A small network was shown many inputs. Here are its activations along a few directions, one row for each input.
In each table, some parts of the input vary, and every possible input appears once, in random order.
A made-up example of a description, with smaller parts first: one of 6 places along a line, together with either a single point or one of 11 places around a ring or (one of 3 separate values, together with one of 8 places around a ring).
Shared parts are said once, and a part with two or three values counts as separate values.

Other details of the inputs vary at random and push rows far along two fixed directions, the same in every table; ignore that.

Table:
row 1: [ -0.7  28.5 -12.1   0.7   2.1 -29.8  29.0 -23.5 -31.1 -36.6 -31.9  -6.2]
row 2: [ 26.4 -10.3   8.0  22.5   0.8  71.0 -47.0  17.5   0.9  12.9  22.6  -8.2]
row 3: [  6.0  19.6  -8.3  31.7 -42.3  18.8 -31.3   0.0 -10.6  32.8   5.8   0.2]
row 4: [-10.6 -74.8  16.7 -61.4  76.6   4.3  14.1   7.3  70.0  -1.4  49.1  13.9]
row 5: [ 30.3   3.6  -2.3  38.4 -14.9  66.9 -62.7  11.6  -3.9  26.7  27.5   3.4]
row 6: [-21.0  12.2 -15.0 -21.9  -8.0 -62.9  34.8 -14.4  -5.6 -11.9 -30.1   6.4]
row 7: [ -0.3  15.0  20.7  13.1 -30.4 -25.5  30.7  22.7   7.3  -8.8 -33.4   9.1]
row 8: [-21.2 -30.5   1.2 -51.9  60.7 -52.8  49.0 -13.6  30.1 -30.0   4.2  14.7]
row 9: [ -8.8 -36.9   3.5 -29.7  11.8   5.7   0.5   3.6  40.3  19.3  28.8  -2.7]
row 10: [-25.3  15.0  -3.0 -17.7  -1.4 -60.6  40.2 -10.4 -14.3 -14.8 -27.7   2.4]
row 11: [ -7.0   7.0   4.6  -3.1 -14.2  -6.3  13.6  -0.4 -13.8  -8.6 -17.2 -18.1]
row 12: [-19.2  17.7   4.6 -16.6  -3.1 -50.2  41.3  -0.5 -25.4 -28.0 -42.7 -10.4]
row 13: [  5.7  16.3  -0.3  26.5 -32.9  16.7 -31.9  16.6 -16.8  25.9  -1.3   2.3]
row 14: [-15.0 -15.9   0.1 -41.9   8.6 -34.5  32.9  -7.2  15.1 -13.6 -12.1  -9.4]
row 15: [  4.6 -50.6  15.1 -27.5  46.3  39.0  -1.7   2.3  42.8   0.0  41.3  -7.3]
row 16: [ 17.7  14.5  -4.3  33.3 -10.6  33.7 -27.8  -6.2 -14.6   9.4  13.0  -0.5]
row 17: [-11.1  26.8 -16.0   3.8  13.2 -51.7  28.7 -20.8 -21.4 -23.3 -22.9  17.2]
row 18: [ 30.4  28.9 -14.8  59.1 -33.3  56.5 -64.3   3.8 -22.7  27.6  14.0   9.3]
row 19: [  5.2 -23.9   2.9  10.8 -10.7  39.4 -51.5  22.9  29.6  51.4  39.8  14.1]
row 20: [  0.4 -27.2   3.3 -29.4  36.0   0.9   9.0  -2.2  23.9 -12.2  13.7   2.6]
row 21: [  0.5 -54.7  30.6 -30.3  52.5  -2.8  34.9  22.4  74.8 -16.8  24.6  22.8]
row 22: [  7.8 -14.2  -2.8  -1.5 -19.2  29.3 -27.1  11.3  17.2  28.3  17.5  -7.9]
row 23: [-15.6 -31.5  -5.7 -55.8  52.7 -45.8  49.4 -25.2  31.8 -34.2   4.4   3.2]
row 24: [  1.0  -4.3  -1.7  -3.7 -17.0   5.0 -15.9   9.2   4.7  17.2   2.7  -2.1]
row 25: [  0.4  32.0   0.2  27.3 -35.6  -3.4 -12.4  10.2 -37.7   7.1 -25.9  -3.6]
row 26: [  3.4  12.9   5.2   9.6  12.0   0.8   6.4   1.4 -23.7 -22.0 -15.1  -3.3]
row 27: [  3.9  -9.1   7.2  -8.4 -13.0  17.9 -10.8  16.8   1.1   6.6  -4.5 -15.1]
row 28: [ -0.8  48.6  -9.8  21.7 -46.1 -25.3   5.9  -2.1 -53.0 -11.3 -49.1 -11.3]
row 29: [-16.1   7.3  -6.1  -0.5 -10.0 -31.4   9.1  -3.0  -1.2  12.8  -4.3  10.0]
row 30: [-13.6  15.5  -4.4 -24.0 -11.9 -42.1  41.5 -10.7 -21.3 -31.4 -43.3 -21.4]
row 31: [ -7.9  53.3  -4.1  30.7 -42.1 -31.6  11.0  -3.5 -57.5  -8.8 -45.0  -6.6]
row 32: [-20.6  12.8  -2.4 -21.0  -6.6 -51.0  43.3 -16.2 -15.2 -20.6 -29.5 -10.2]
row 33: [-10.0  12.5   6.9   2.3 -13.2 -12.6  13.4   5.6 -20.7  -6.9 -20.5 -11.1]
row 34: [  2.1 -48.5  -0.3 -25.0   6.0  28.9 -26.9  10.8  56.7  39.9  45.2   3.9]
row 35: [ -0.8  17.3  -2.6  13.9   7.8  -9.4   5.2 -10.6 -18.4  -9.5  -3.2   7.1]
row 36: [ -8.2 -10.1 -13.4 -27.1  29.4 -32.6  27.7 -26.2  17.9 -20.7   2.5   9.0]
row 37: [  9.1  -5.6  -5.8  21.5   9.4  29.4 -29.8  -0.3  13.5  22.3  32.9  17.4]
row 38: [  7.4 -52.9  10.8 -37.0  46.3  36.7  -2.1   3.0  46.2  -5.0  36.1  -9.0]
row 39: [ 12.1  -7.7  -9.9  18.7   5.3  33.0 -27.3  -9.2  14.3  19.6  33.7   7.9]
row 40: [ 22.7  -9.5   6.4  26.8  -0.9  66.1 -45.2   4.8   6.8  22.3  36.0  -3.7]
row 41: [ 26.4  26.2   2.5  60.3 -25.3  64.8 -56.2  11.1 -30.0  22.4  15.1   1.2]
row 42: [ 10.4  74.7  -5.5  62.6 -35.1  -2.3   0.5  -8.4 -85.8 -28.0 -50.7 -10.1]
Each input here is: one of 2 separate values, together with either a single point or (one of 4 places along a line, together with one of 5 places around a ring).
Question: The inputs of row 7 and row 21 match in every part but the choice among 2 separate values. If row 12 is changed in the same way as row 7 into row 21, which row does it become?
Answer: row 26
Question: The inputs of row 36 and row 34 match in every part but the choice among 2 separate values. If row 5 is changed in the same way as row 36 into row 34, which row does it become?
Answer: row 24
Question: Which other rows does row 12 become when the place on the ring of 5 takes its other values? List them by row number.
Answer: row 11, row 27, row 30, row 33
Question: Which other rows does row 18 become when the choice among 2 separate values takes its other values? List them by row number.
Answer: row 6
Question: Which other rows does row 4 become when the place on the line of 4 takes its other values? List them by row number.
Answer: row 8, row 17, row 26

Table:
row 43: [ -9.4  17.8 -14.0   6.1  28.2 -32.2  17.6 -25.4 -19.1 -22.6  -4.1  14.9]
row 44: [  1.4 -12.1  -2.1  11.5   8.5  16.2 -13.7  -5.3  25.6  23.2  32.9  18.2]
row 45: [ 17.8  -6.6  20.6  17.5  -3.5  45.7 -20.9  20.8   9.0   2.9  12.8   1.8]
row 46: [-25.8 -22.0 -18.7 -47.5  58.6 -48.7  36.8 -40.9  19.9 -19.9  15.1  10.4]
row 47: [ -0.4 -25.9  11.4 -12.7  10.4  12.6   3.5  14.9  32.6   0.5   8.5  -4.1]
row 48: [ -7.5   9.0 -18.5 -10.2   0.8 -33.5  22.9 -21.0  -3.2 -11.8 -12.0   2.9]
row 49: [ 13.4  16.0  -3.3  21.3   2.2  16.3 -14.3   0.0 -22.4  -9.6  -6.1   1.5]
row 50: [ 17.5 -17.3  18.8  11.6   5.3  49.9 -27.7  22.3  -8.6   2.1  15.0 -11.1]
row 51: [-23.3 -56.9  22.8 -51.2  -1.9   7.1  -0.8  37.1  56.8  32.1  19.8 -10.5]
row 52: [ 17.1  66.1  -2.9  63.1 -43.1  -1.8  -4.5  -1.4 -64.4 -22.4 -46.6   0.7]
row 53: [ -0.2 -50.1  26.5 -29.1  19.4  31.7   1.7  27.2  48.7  10.4  27.1 -11.8]
row 54: [-12.0   2.5  -6.9 -11.7   9.3 -37.4  38.2 -13.6  10.1 -18.0 -12.2  11.6]
row 55: [ 12.5  22.5  -8.3  28.1   2.9  11.8 -16.1  -4.3 -25.0  -7.2  -2.2   6.1]
row 56: [  1.3 -35.1  -2.5 -29.2  18.2  -0.7   0.5  -1.8  36.2   3.2  21.0  -2.8]
row 57: [ -1.3  -6.1   2.8   0.2 -36.1  14.7 -32.7  24.9  16.6  44.6   8.1   2.0]
row 58: [-12.2  -0.3  -3.9 -32.0  23.9 -36.6  39.2 -22.7  -9.4 -35.1 -21.1 -12.7]
row 59: [-10.5  -3.2   7.1 -32.1  -0.8 -26.9  39.2  -6.5  -2.8 -23.8 -19.7 -17.6]
row 60: [-33.9  -1.6 -12.5 -26.9  -3.4 -80.2  29.6 -15.4   4.3  12.6 -11.4  15.2]
row 61: [-21.8  10.5   1.7 -22.5 -30.9 -40.8  21.8  11.2  -2.3   7.5 -31.1  -4.2]
row 62: [ 18.2  -0.6   5.9  27.7   1.6  36.3 -24.2  12.2   7.0   9.6  19.3  12.3]
row 63: [ 13.5  63.4  11.2  59.6 -47.1   4.8   1.8  11.7 -76.4 -25.8 -54.5 -16.1]
row 64: [ -0.8   2.2  -4.5  13.5 -40.8  18.7 -41.3  21.1   8.8  53.1  13.8   7.5]
row 65: [ -7.2  -0.7   5.2 -26.6  34.4 -36.7  41.0 -10.2 -10.4 -39.0 -23.3  -3.9]
row 66: [ 17.9  -7.3  -6.1  12.2   0.3  43.5 -37.3  -2.3  -0.5  13.3  20.9  -6.0]
row 67: [  3.3  33.0  -7.2   7.8 -27.0 -20.9  14.7  -9.7 -31.1 -18.2 -33.8 -13.5]
row 68: [ 10.2  27.4  -3.5  37.1  -3.7   6.2 -14.2  -7.0 -16.6  -0.5   6.6  18.6]
row 69: [ 15.7  -4.4   4.5  20.3 -15.0  37.4 -27.1  14.0  14.7  18.2  14.2   1.5]
row 70: [ -4.9 -18.7 -12.4 -22.9  32.4  -3.9   4.2 -19.3  14.3  -5.3  17.7   2.5]
row 71: [  3.6   5.4   2.3   4.0  -4.6  27.3  -8.1   2.6 -26.4  -4.3  -7.6 -22.1]
row 72: [  7.7  -7.0 -13.6  12.6   1.1  20.1 -29.9 -13.1  14.0  30.5  32.8   8.9]
Question: What is each input in this table made of?
Answer: one of 5 places along a line, together with either a single point or one of 5 places around a ring
Question: The inputs of row 63 and row 52 match in every part but the place on the line of 5. If row 51 is changed in the same way as row 63 into row 52, which row does it become?
Answer: row 57
Question: Which other rows agree with row 47 in the place on the line of 5? List them by row number.
Answer: row 45, row 58, row 61, row 65, row 67
Question: Which other rows does row 70 become when the place on the ring of 5 takes its other values? List them by row number.
Answer: row 48, row 54, row 55, row 62
